Each row below holds a small network's activations on one input, seen along a few directions.
Each table varies a few parts of the input and shows all the possible inputs, shuffled.
A made-up example of a description, with smaller parts first: line(4) and (point or ring(9) or (values(3) and ring(8))).
Shared parts are said once, and a part with two or three values counts as separate values.

Other details of the inputs shift rows strongly along three fixed directions, in all tables alike. That doesn't count.

Rows:
r1: [  8  -9 -10  10 -10   8  -8   3   9  -4 -13  -4]
r2: [  0  11  68  43 -24 -48  40  12 -43  47 -63  78]
r3: [  8 -27  -5   1   7  11  -6   0   4  -7  -3  16]
r4: [-15 -12  -7  13   3 -10 -10   2   7   3  -2 -11]
r5: [ -3 -29   0   5  -1   2  11 -10  -1 -19 -13  -1]
r6: [-12 -11 -10  11  -2  -7 -12  -1   2  -2 -11 -10]
r7: [ -5 -12 -15  -2 -12  -6 -14   6   4  -3 -13  -3]
r8: [  5 -28   5  -7   0   7   3   2   0 -13  -8   5]
r9: [  5  46   7 -40  31   1  -4 -31  15   1  15  -9]
r10: [ -2 -16  -2   2 -12   8 -15  -4  13   7   6   2]
r11: [-22  28 -24  13 -45  35  36  59 -84 -10  54   4]
r12: [  6 -12   0   9   3  -3  -4  14  10   4  -3 -18]
r13: [  1 -14  -8   9 -16   0   3  -6   5   2  -7  -8]
r14: [  2 -29   7  -3   0   0  16   2   0 -15 -11   0]
r15: [ -4  82 -21 -27  14  37  37  26 -83 -25  61  27]
r16: [11 -9 -9  1 -9  2 -6 15 18  2 -3  0]
r17: [ -4 -18   3   7  -7   4 -13  -8   2   4  -3 -13]
r18: [ 10  48  -6 -42  34  -1  10 -42  10 -12   1 -32]
r19: [  0 -29   4   5   2   5  15  -6   2 -17  -9   0]
r20: [ 12 -20  27   4   1  -8 -17  11   5 -14  13  -2]
r21: [ -2 -16  -4  12  -7  -3   4  -7   3   3  -5 -19]
r22: [ -7 -17   6  10  -2   0 -10  -4   5   8   6 -13]
r23: [  3 -14  -7  -2 -13  -6   3   3  15   6   4  -6]
r24: [-12 -14  -6   5   1 -14 -10   9   6   3  -2 -14]
r25: [ 11  37   9 -42  36   8   7 -28  -5 -13  -5  17]
r26: [  2 -29   2  -1   3  12  -4  -3  -2  -9  -6  15]
r27: [  2 -16   0  -7 -13   3 -15   1  12   8   5   0]
r28: [ 11 -28  -4  -7   7   6  -6   7   5  -6  -5  14]
r29: [ 12 -11  -8   2 -12   3  -7  10   8  -2 -15  -6]
r30: [ 17  92  97  19  23 -50  19 -24 -29  40 -35  79]
r31: [  5  44   6 -40  37   1  -4 -37  12  -4  10 -23]
r32: [ -5 -16  -2  14  -2  -5   4  -3   7   6   5 -19]
r33: [ -4 -16  -5  11  -4  -5   4  -2  17   7  10  -9]
r34: [ -6 -15   5   8  -6   2 -11   0  10  11  12  -2]
r35: [  2 -28   4   3   1   9   2  -6   1 -13  -9   8]
r36: [-13 -11 -10  10   0  -9 -11   5  17   4   4  -2]
r37: [ -1 -14  -9   8 -12  -2   3  -3  16   5   4  -3]
r38: [ -1 -16  -2   1 -14   9 -16  -8   4   2  -4  -4]
r39: [  2 -16   1  -6 -16   4 -15  -1   1   5  -6  -3]
r40: [ -7 -10 -14  -2  -9  -9 -12  10  15   2  -1   4]
r41: [ -2  52 -13 -40  35  -3  -5 -31   5 -16  -3 -22]
r42: [-10 -12 -10   1  -1 -13 -11  11  17   4   4  -4]
r43: [-21  25 -19  26 -19  38  24  58 -64 -11  54  -6]
r44: [ 10  51  -4 -23  37   4   3 -25  23  -6   8  -8]
r45: [ -9 -10 -16   7 -11  -3 -14   0   5  -4 -13   0]
r46: [ 14  54  -9 -29  30   9   0 -30  24  -9   1  -2]
r47: [  9 -12  -4   6  -4   1  -5  11   5  -1 -12 -18]
r48: [  3  13  63  37 -23 -43   8   5 -27  62 -52  53]
r49: [  0 -16  -3   2  -5 -10   4   4  17   9   8 -11]
r50: [ -2 -17   1   6  -3 -10   5   3   6   9   2 -20]
r51: [ 11 -25 -11   6   4   3  -4  -3   1  -6   0  15]
r52: [ 14  50  -6 -28  40   8  -1 -39  18 -16  -9 -25]
r53: [-17  28 -21  16 -24  34  25  70 -60  -8  60   5]
r54: [-10 -10 -15   7  -8  -6 -13   3  17   2  -3   6]
Description of these inputs: values(2) and (point or line(6) or (values(4) and ring(5))).
Changing only the values(2) part turns r46 into r16. The same change can be made to r36. Which row results?
Answer: r42
Which other rows does r44 become when the values(4) part takes its other values? List them by row number.
Answer: r33, r34, r36

Rows:
r55: [-27 -42 -47  25 -37  36  13  58 -44 -21  39  -9]
r56: [-18  11 -31 -18   1  48   1  17 -39 -41  62 -14]
r57: [  7  14   0 -13  -3   1  -9  -3   4   8  -1  12]
r58: [ 2 20 -1  2  7 -4 -8  3  1  0 -9  1]
r59: [-11  15 -35 -25  -9  50  11  18 -37 -40  59 -15]
r60: [ -6 -41   6  33 -21 -13   5  24   4   8  -3  12]
r61: [  4   6   0 -12   1   6   0 -12   2   8  -1  15]
r62: [ 7  9  9 -2  5 -4 14 -5  6  1  2  3]
r63: [ -1   9  -4  -3   6  -4  13  -8  -3 -10 -16   6]
r64: [ 10  18   3  -2   2   1  -5   1   2   3 -10  -4]
r65: [ -3   7   3  -8   4  -1   0 -11  -1  -5  -3  18]
r66: [ -1  16 -10  -3   5  -8   1   1   3  -1 -14   5]
r67: [ 0  8 12  4 14 -5  5 -7  2 -1  6  4]
r68: [ -5   7  -4  -8   7   0  -3 -10   1   5   0  20]
r69: [ 8  8 15  1  9 -1  9 -8  3  2  5 -1]
r70: [  9  17  10  -7   0   4 -17   0   3   9   3   7]
r71: [ -3 -47   6  29 -25  -9 -32  26  11  16  -8  12]
r72: [ 3 18  7  2 13 -9 -7  6 10  6  7  1]
r73: [  1  16  -1  -1  10 -12   1   4  11   6   4   5]
r74: [  3   2  18 -13   3   2  -1 -13 -11  -2  -3   4]
r75: [ -2  14  -4  -9   4  -5 -12  -2   4   4  -1  16]
r76: [ -4 -51   8  40 -25 -10  -1  21  -9   8 -24  13]
r77: [ -6   2  14 -10   9  -3  -5 -13 -10  -5  -3   8]
r78: [ 20 -91 -39 -41  27  14 -41 -47  81 -51 -15 -90]
r79: [  2 -48   8  36 -36 -11  10  23  -7  13 -31  15]
r80: [ -2   5   8  -4  12  -6   7  -9 -13  -9 -15  -3]
r81: [  5   9  -7  -6   3   3  14  -9  -2   3 -14   4]
r82: [  7 -38  10  29 -21  -9 -13  29  14  18  -1  -3]
r83: [-15  26  -1   5 -13 -13  -1 -15   2  25  -1 -29]
r84: [ 6 10  2 -2  8 -2 12 -5  7 10  5  4]
r85: [  8  16  -6  -6  -1  -2   5   0   2   2 -15   1]
r86: [ 9 16  3 -4  4 -7  5  4 10  9  4  1]
r87: [-24  26  -6   7  -7 -18  -4 -14   3  21  -1 -24]
r88: [  7   5  14  -8   2   8  -3 -15  -4   0   1  10]
r89: [ 5  5 19 -4 10 -5 10 -7 -3  0  1 -8]
r90: [  9   8   7  -2   4   4  10 -11  -8  -4 -13  -1]
r91: [ -4   6  16  -1  15 -10   7  -6  -4  -2   2  -2]
r92: [-3 10 -1  1 13 -7  8 -5  8  7  5  8]
Changing only one part turns r86 into r73. The same change can be made to r57. Which row results?
Answer: r75
What do these inputs look like to the network?
Answer: values(2) and (point or (values(3) and line(6)))
Which other rows does r55 become when the values(2) part takes its other values? List them by row number.
Answer: r81
Which other rows does r89 become when the values(3) part takes its other values? List them by row number.
Answer: r74, r78

Rows:
r93: [ -5  45  -2 -24  21  18  -2  -8 -27 -22  12  18]
r94: [ -3  34  12 -22  25  15  21 -18 -27 -20  24   9]
r95: [  5  56   9 -17  15  10  -4   0 -14   5  32   0]
r96: [ 22 -83 -28 -11   6  12 -19   5  59 -36   4 -45]
r97: [  6  -8   3 -29  38 -10 -14 -56  52  -8   1 -35]
r98: [-13  38  47  33  -5 -37  25  -1 -41  27 -42   9]
r99: [ -4  47 -11 -29   1  17  18 -16 -26  -1   8   2]
r100: [ 19 -33  47   9  18 -42 -30 -27  46  22 -51  28]
r101: [ -8 -49   3  46 -59  -9 -19  49 -18  35 -22  30]
r102: [  8  48   0 -29  12  24  -2  -4 -24 -17  10  15]
r103: [  2  61 -14 -11   7   6  19   3  -5   2  17  -3]
r104: [ 14 -25  33  18  22 -52  -9 -25  64  33 -50   7]
r105: [-19  50  -3 -16   8   4  18 -17 -20   1  23  -3]
r106: [ -7 -33 -24   6  -3  20  13  38 -15 -33  37 -11]
r107: [-11 -18 -31  10 -34  23 -21  40 -10  -5  41 -21]
r108: [  4 -33 -40   4 -19  35  11  40 -19 -33  26 -11]
r109: [-25 -63   3  49 -53 -12   5  33 -28  29 -20  27]
r110: [  8  13  44  19 -19 -13  25  -2 -35  28 -38  56]
r111: [  6   7 -22 -23  35 -16 -14 -41  65  -9 -12 -33]
r112: [ -8  36   0 -25  19  20  22 -22 -34 -24  10  14]
r113: [ 12 -24  41  14  16 -50 -34 -30  56  39 -43  13]
r114: [-11  35  35  29 -14 -38  -4   8 -13  48 -23  46]
r115: [-26 -30 -41   6 -26  25 -21  34 -18 -16  28 -13]
r116: [ -5  52  -3 -19  -1  11  18 -13 -18   5  22  -5]
r117: [-21 -31 -52  16 -21  24   4  38 -16 -20  24 -15]
r118: [ -7 -26 -52  11 -30  31   4  42 -14 -16  23 -19]
r119: [  9  33  42  31  -4 -31  24  16  -7  45 -22  39]
r120: [ 17 -91 -17 -13   1  21 -25 -17  48 -32   8 -46]
r121: [ 29  -6   8 -40  38   3 -33 -40  53 -19  -8 -20]
r122: [ 20  -6   4 -32  31  -3 -14 -54  54  -4  -1 -38]
r123: [ -6 -64   2  55 -38 -14  12  50 -23  11 -23  39]
r124: [ -3  68   6 -14  13   9  24  -6 -46 -12   5 -36]
What do these inputs look like to the network?
Answer: values(2) and (point or (values(3) and ring(5)))
Changing only the values(2) part turns r103 into r111. The same change can be made to r110. Which row results?
Answer: r112
Which other rows does r106 become when the values(3) part takes its other values? List them by row number.
Answer: r94, r100
Which other rows does r94 become when the values(2) part takes its other values? List them by row number.
Answer: r120
